Each row below holds a small network's activations on one input, seen along a few directions.
Each table varies a few parts of the input and shows all the possible inputs, shuffled.
Descriptions start from the smaller parts, as in this example, which fits no table here: line(6) and (point or ring(9) or (values(3) and ring(8))).
Shared parts are said once, and a part with two or three values counts as separate values.

Other details of the inputs shift rows strongly along three fixed directions, in all tables alike. That doesn't count.

A family of inputs:
row 1: -.11, -.01, .03, -.21, -.23, .04, .01, .09, .16, .12, -.05, -.10
row 2: -.15, .05, .08, -.07, -.28, .04, -.17, .08, -.02, -.03, -.07, -.09
row 3: -.20, -.09, .04, -.17, -.19, .10, -.06, .13, .11, .05, -.05, -.03
row 4: -.07, .16, -.20, .24, .38, .33, .32, -.09, -.27, .04, -.01, -.12
row 5: .27, -.22, .06, -.11, .05, .03, .07, .02, .01, -.18, .14, .14
row 6: -.09, .05, .04, -.08, -.27, .01, -.19, .01, -.02, .03, -.17, .08
row 7: .58, -.18, .18, .16, .22, -.31, -.02, .02, .02, -.35, .36, .16
row 8: -.03, .08, .02, -.18, -.20, .00, -.05, .11, .14, .14, -.19, .06
row 9: .21, .45, -.31, .14, .18, .70, .56, -.12, -.43, .12, -.09, .00
row 10: -.17, .02, .03, -.16, -.24, .06, -.11, -.03, .13, .04, -.01, .07
row 11: .33, -.10, .10, .00, .06, -.02, .02, .18, -.02, -.20, .10, .14
row 12: -.50, -.14, -.12, .35, .45, -.55, -.17, -.25, -.01, .21, -.04, -.29
row 13: .61, -.25, .16, .12, .24, -.30, -.03, -.07, .05, -.32, .35, .22
row 14: -.19, .01, .04, -.12, -.26, .09, -.10, .02, .13, .04, .05, -.04
row 15: .00, .25, -.20, .31, .25, .25, .22, -.20, -.40, .05, -.07, -.04
row 16: -.41, -.12, -.13, .24, .55, -.65, -.03, -.21, .17, .31, -.11, -.22
row 17: .30, -.12, .06, -.06, .02, .06, .03, .09, -.01, -.15, .04, .20
row 18: -.08, .09, .04, -.16, -.21, .02, -.02, .17, .14, .07, -.09, -.12
row 19: -.16, .10, .07, -.07, -.24, .07, -.13, .10, .12, -.01, .01, -.05
row 20: -.15, -.03, .02, -.16, -.28, .03, -.15, -.05, .00, .02, -.09, .03
Each input here is: line(4) and ring(5).
- Changing only the line(4) part turns row 13 into row 8. The same change can be made to row 7. Which row results? => row 9
- Change only the ring(5) part in row 12. List by row number the other rows that result. => row 2, row 6, row 15, row 20
- Change only the line(4) part in row 5. List by row number the other rows that result. => row 10, row 16, row 20

A family of inputs:
row 21: -.03, -.15, .20, -.25, -.22, -.38, -.27, .09, .39, .03, -.04, .13
row 22: .12, -.02, .12, -.28, -.36, -.15, -.13, .20, .30, .05, -.04, -.01
row 23: -.13, .24, .05, -.20, -.45, .25, -.19, .16, -.01, .01, -.26, .24
row 24: -.05, -.16, -.11, -.01, .17, -.02, .11, -.07, .03, .07, .02, .03
row 25: -.05, -.21, .04, .27, .30, -.37, -.21, -.02, -.04, -.10, .06, .13
row 26: -.12, .00, .00, .16, .21, -.24, .03, -.10, .09, .04, .15, -.19
row 27: -.26, .07, -.17, .03, .06, .32, .17, -.17, -.10, .20, -.07, .03
row 28: -.04, -.06, -.05, .06, .22, -.35, -.07, -.23, .03, .08, -.02, .01
row 29: -.07, .28, -.13, .06, -.02, .23, .18, -.12, -.05, .23, -.07, -.07
row 30: -.09, -.10, .20, -.09, -.33, -.04, -.37, .23, .10, -.21, .01, .08
row 31: .06, .03, -.04, -.01, .28, -.08, .16, .11, .06, .10, -.16, .08
row 32: .07, -.24, .25, -.15, -.20, -.56, -.42, .08, .25, -.13, -.04, .14
row 33: -.10, .23, -.11, .19, .01, .07, .03, -.14, -.18, .15, -.15, -.09
row 34: .09, -.01, .05, .32, .25, -.47, -.21, .01, .00, -.04, .04, .01
row 35: .76, -.13, .07, .09, .19, .08, .28, -.20, -.25, -.42, .51, .01
row 36: -.21, .09, -.19, -.03, -.03, .38, .13, -.22, -.24, .16, -.08, .02
row 37: .78, -.01, .07, -.45, -.38, .52, .29, .09, -.03, -.30, .15, .32
row 38: -.10, .22, -.14, .10, .02, .06, .07, -.20, -.12, .22, -.08, -.13
row 39: -.05, .17, .07, -.24, -.31, .09, -.04, .38, .20, .17, -.26, .00
row 40: -.15, -.17, -.03, .18, .19, -.20, -.11, -.16, -.11, .00, -.03, .02
row 41: -.18, .28, .10, -.13, -.53, .30, -.19, .24, -.03, -.06, -.12, .04
row 42: -.30, .12, -.15, .07, .06, .37, .17, -.16, -.09, .12, .00, -.13
row 43: .78, -.22, .07, .01, .30, .33, .38, .14, -.18, -.42, .36, .10
row 44: .00, .04, .00, .07, .24, -.09, .13, .20, .05, .02, .00, -.14
row 45: -.16, .23, -.17, -.01, -.01, .31, .28, -.04, -.07, .13, -.03, -.19
row 46: -.23, .23, -.10, .17, -.02, .19, .09, -.13, -.23, .05, -.07, -.17
row 47: -.06, -.27, .03, .13, .25, -.36, -.14, -.17, .04, -.09, .19, -.15
row 48: -.05, -.21, .14, -.32, -.34, -.01, -.16, .20, .28, -.09, .06, -.04
row 49: -.17, -.12, -.01, .21, .19, -.14, -.11, -.14, -.10, -.06, .03, -.13
row 50: -.03, -.13, -.04, .03, .28, -.03, .12, .14, .02, .07, -.07, .06
- Changing only one part turns row 40 into row 27. The same change can be made to row 46. Which row results? => row 26
- Describe the family of inputs behind these rows. => ring(5) and line(6)
- Change only the line(6) part in row 43. List by row number the other rows that result. => row 30, row 42, row 47, row 48, row 49
- A walk changes only the line(6) part. It starts at row 39 and steps to row 22. List the rest of the walk in order. => row 29, row 38, row 33, row 34
